These are the activations of a small neural network, seen along a few directions. Each row is one input.
In each table, some parts of the input vary, and every possible input appears once, in random order.
Descriptions start from the smaller parts, as in this example, which fits no table here: one of 5 places around a ring, together with either a single point or (one of 2 separate values, together with one of 4 places along a line) or one of 11 places along a line.
Shared parts are said once, and a part with two or three values counts as separate values.

Other details of the inputs shift rows strongly along two fixed directions, in all tables alike. That doesn't count.

Rows:
R1: 34	-67	19	14	21	-48	-22	65	-16	-9	40
R2: 60	7	-71	40	-26	26	9	14	7	-3	-19
R3: 5	-50	-11	52	32	-64	-31	15	-16	-10	-11
R4: -56	-14	45	-11	4	-27	36	-28	-16	-23	-31
R5: -48	15	46	-44	32	-9	12	-11	-21	14	-31
R6: -1	-54	-17	50	32	-63	-31	18	-17	-9	-9
R7: -63	-12	51	-19	-16	-23	13	-35	3	-16	8
R8: -4	-35	6	53	17	-39	-58	30	0	6	30
R9: -66	14	56	-31	1	1	-2	-3	4	12	8
R10: 4	-34	-1	58	31	-48	-38	38	-19	1	-11
R11: 5	-21	-5	41	49	-41	-43	45	-23	16	-6
R12: -61	19	60	-29	2	0	-1	-5	-1	6	11
R13: 8	61	-10	-36	-35	68	68	-26	8	-5	-38
R14: -68	-17	46	-21	-17	-22	12	-32	8	-10	6
R15: 65	-7	-78	36	-27	8	18	-13	9	-11	-19
R16: -5	-32	3	53	17	-38	-57	30	-6	1	34
R17: 59	-6	-67	32	-40	16	-5	-22	31	-10	20
R18: -56	15	53	-49	17	0	-9	-20	-2	18	10
R19: 99	-8	-44	-16	-17	30	17	43	11	-2	32
R20: 73	25	-73	10	14	38	-1	-2	-2	4	-12
R21: 2	-22	-9	40	49	-39	-44	47	-21	13	-7
R22: -58	2	55	-6	3	-10	30	-4	-19	-12	-31
R23: -8	43	-7	-32	-75	66	52	-36	32	-5	-5
R24: 44	-53	12	-20	57	-41	-38	56	-20	6	43
R25: 56	-7	-68	35	-33	21	-2	-23	25	-17	25
R26: -2	60	-4	-46	-58	72	47	-33	30	10	-2
R27: 9	59	-20	-62	-26	66	58	-38	9	5	-42
R28: -52	17	56	-24	16	-9	18	3	-13	6	-34
R29: 54	10	-58	39	-34	38	-7	0	21	-6	25
R30: -64	-16	49	-20	-18	-24	13	-34	6	-7	6
R31: -66	0	59	-15	-18	-7	7	-10	3	3	6
R32: 62	22	-71	1	-6	42	-26	-5	22	16	25
R33: 6	-20	-1	19	52	-32	-74	20	-5	21	33
R34: -62	17	60	-26	8	5	2	-7	-1	4	13
R35: 73	27	-73	8	11	32	-5	1	-2	6	-13
R36: -55	18	54	-48	20	1	-9	-21	-5	10	12
R37: 1	62	0	-45	-57	72	45	-35	34	6	-4
R38: 65	-4	-75	37	-24	8	16	-13	6	-20	-17
R39: 98	-39	-55	-6	-36	8	31	13	16	-24	30
R40: 7	-17	-5	43	50	-39	-44	44	-25	7	-4
R41: -55	16	54	-45	25	5	-7	-22	-5	8	13
R42: 2	45	-10	-26	-62	57	75	-30	12	-6	-45
R43: 13	-20	-7	24	67	-41	-54	29	-24	16	-7
R44: -57	4	54	-9	-2	-15	27	-2	-19	-10	-32
Each input here is: one of 4 places along a line, together with either a single point or (one of 2 separate values, together with one of 5 places along a line).
Changing only the place on the line of 4 turns R33 into R17. The same change can be made to R32. Which row results? -> R14
List by row number the other rows that have the place on the line of 4 in common with R40. -> R9, R11, R12, R13, R19, R21, R26, R28, R34, R37
List by row number the other rows that have the place on the line of 4 in common with R23. -> R1, R2, R8, R10, R16, R22, R29, R31, R42, R44

Rows:
R45: -21	18	6	-29	1	16	9	-20	8	6	-4
R46: -26	5	2	-8	-9	5	28	-28	3	-10	-12
R47: -15	4	25	-32	-32	19	10	1	17	1	33
R48: 30	-28	-26	30	-32	-5	-9	19	14	-10	33
R49: -16	12	16	-2	-17	5	21	-26	4	-12	-19
R50: 39	-9	-39	2	23	9	-16	17	-1	8	4
R51: 35	-23	-43	21	9	-4	-1	11	-3	-6	-12
R52: 30	1	-42	10	12	0	-28	7	12	20	2
R53: -26	4	2	-10	-14	3	25	-26	6	-8	-19
R54: -23	5	2	-13	-16	-3	23	-22	10	2	-29
R55: -25	14	10	-5	-28	5	20	-5	5	5	-27
R56: -7	10	18	-10	-12	3	40	0	-4	-5	-24
R57: -22	12	14	-1	-24	4	22	-14	8	5	-27
R58: -23	11	14	2	-21	10	24	-17	4	-4	-17
R59: -14	21	10	-33	-7	10	4	-21	3	17	-13
R60: 26	9	-32	23	8	16	-26	18	0	10	22
R61: 38	-6	-33	29	-2	-7	3	32	-7	-3	-8
R62: -23	13	13	-1	-17	10	27	-11	2	-13	-15
R63: 28	-13	-41	32	-4	-8	-15	-6	-3	-4	-3
R64: 31	-36	-35	21	-21	-13	-6	2	20	-12	30
R65: 0	11	20	-14	-8	-2	37	-9	-4	-13	-26
R66: -3	24	22	-29	3	17	24	5	-2	9	-8
R67: 36	-22	-31	2	-6	0	-22	7	22	2	46
R68: 33	1	-37	13	11	6	-30	-1	-1	10	13
R69: -12	-17	17	-21	-40	-2	25	-26	10	-15	15
R70: -27	12	11	-2	-25	11	22	-9	1	-5	-17
R71: -22	-66	14	60	62	-97	-79	36	-30	12	3
R72: 4	25	25	-34	6	11	21	-3	-2	1	-10
R73: -23	26	15	-21	-11	25	6	-3	3	9	-1
R74: -11	28	19	-25	1	19	8	-14	3	-6	-1
R75: -21	27	15	-24	-14	18	4	1	7	19	-11
R76: -61	-39	76	2	70	-56	-45	41	-34	15	7
R77: -8	-3	21	-40	-25	11	9	-20	12	-1	31
R78: 29	8	-29	27	12	16	-25	10	4	11	22
R79: 39	9	-27	17	9	2	-32	7	10	15	3
R80: -16	20	10	-27	1	19	9	-27	-4	4	4
R81: -4	3	31	-33	-24	13	9	-16	19	-6	31
R82: -69	-66	80	21	26	-79	-35	26	-13	-6	33
R83: -20	7	6	-13	-14	3	24	-24	-6	-16	-16
R84: -6	26	19	-33	-2	18	22	14	-5	8	-8
R85: 44	-15	-28	29	5	-2	-5	11	-6	-11	-12
R86: -20	25	18	-18	-6	24	8	-11	6	10	-1
R87: -13	2	17	-9	-12	14	34	-4	-5	-6	-25
R88: 33	-15	-34	30	-3	4	-4	28	-8	-4	-9
R89: 37	-1	-30	11	12	17	-20	34	-6	11	6
R90: -16	13	17	0	-13	8	24	-28	1	-15	-12
R91: -19	27	17	-20	-2	24	11	-6	4	2	1
R92: 27	1	-42	15	20	8	-23	1	5	7	19
R93: 32	8	-30	22	5	7	-30	16	11	23	5
R94: -15	14	16	-6	-13	6	24	-20	1	-20	-17
R95: -73	-35	60	-2	73	-67	-51	24	-25	5	15
R96: 40	-22	-39	22	5	-4	-4	7	-13	-6	-11
R97: 41	-28	-20	29	-24	-11	-11	2	17	-17	31
R98: -79	-40	65	26	47	-72	-38	36	-33	-7	2
R99: -14	13	16	-6	-20	-1	19	-22	8	-3	-29
R100: -64	-52	84	2	40	-65	-51	31	-11	9	49
R101: -9	3	6	-22	-4	-5	41	-9	-2	-9	-26
R102: 45	-13	-37	21	5	-15	2	10	-11	-5	-10
R103: 25	-6	-33	46	-2	2	-9	4	1	-4	6
R104: 37	9	-27	22	16	10	-28	1	3	3	20
R105: -22	28	14	-24	-7	25	9	3	1	1	1
R106: 0	19	15	-41	5	9	22	-8	-9	6	-10
R107: 34	3	-38	10	15	6	-27	5	-4	2	15
R108: -12	26	21	-22	-3	18	5	-20	6	2	-3
R109: -21	6	7	-8	-14	6	25	-32	-6	-10	-12
R110: 21	-5	-36	43	-6	3	-10	12	-2	-4	6
R111: 44	-1	-38	1	24	-2	-10	20	0	9	5
R112: -5	10	13	-40	4	20	15	-11	-10	5	-11
R113: 48	-1	-24	9	20	11	-21	17	-3	4	4
R114: 24	-12	-47	30	5	-8	-7	3	3	-13	-1
Changing only one part turns R100 into R82. The same change can be made to R80. Which row results? -> R109
Changing only one part turns R111 into R101. The same change can be made to R45. Which row results? -> R53
Describe the family of inputs behind these rows. -> one of 2 separate values, together with one of 5 places along a line, together with either a single point or one of 6 places along a line
List by row number the other rows that have the choice among 2 separate values and the place on the line of 5 in common with R70. -> R48, R55, R61, R88, R98, R110
Change only the choice among 2 separate values in R61. List by row number the other rows that result. -> R84
Change only the place on the line of 5 in R112. List by row number the other rows that result. -> R50, R76, R89, R113
List by row number the other rows that have the choice among 2 separate values and the place on the line of 5 in common with R113. -> R72, R74, R79, R81, R104, R108

Rows:
R115: 15	7	-7	-7	23	0	-11	20	-10	17	-14
R116: 8	28	-18	3	10	18	-8	-2	-1	17	-15
R117: 9	-9	9	24	8	-13	-7	10	-4	-12	8
R118: 15	-12	-14	0	11	-4	0	-21	-1	-11	3
R119: -104	-27	104	-21	42	-66	-3	0	-36	-18	-7
R120: -2	-5	3	30	-2	-16	-17	7	6	3	1
R121: -57	31	54	-97	-44	32	81	-62	15	-7	-38
R122: 2	-9	-19	6	3	-9	-13	-22	8	2	-3
R123: 16	-9	-3	-5	-12	7	-4	12	1	6	9
R124: 13	14	-6	2	31	8	-12	9	-14	0	-7
R125: 14	-12	5	12	-3	-15	-3	18	3	4	0
R126: 28	44	-34	-21	-66	73	39	-35	25	2	-4
R127: -5	3	-8	3	5	0	-28	6	12	9	24
R128: 13	-4	1	6	-1	10	-6	4	-6	-8	18
R129: 13	7	-6	-6	6	14	-7	2	7	-3	29
R130: 2	-21	-4	17	4	-15	4	23	-5	6	-7
R131: 10	-7	-2	-12	6	-4	-16	18	10	10	22
R132: -11	-9	-11	30	-1	-8	-8	9	1	0	-8
R133: 1	4	-20	16	-12	-5	0	-9	0	-1	-5
R134: 16	-5	-16	-1	-13	-7	12	4	-2	-2	-7
R135: 3	-10	-6	23	7	-1	6	10	-8	-13	-2
Changing only one part turns R120 into R117. The same change can be made to R126. Which row results? -> R128
Describe the family of inputs behind these rows. -> one of 3 separate values, together with either a single point or one of 6 places along a line
Change only the choice among 3 separate values in R119. List by row number the other rows that result. -> R133, R134
List by row number the other rows that have the choice among 3 separate values in common with R125. -> R115, R121, R123, R130, R131, R134
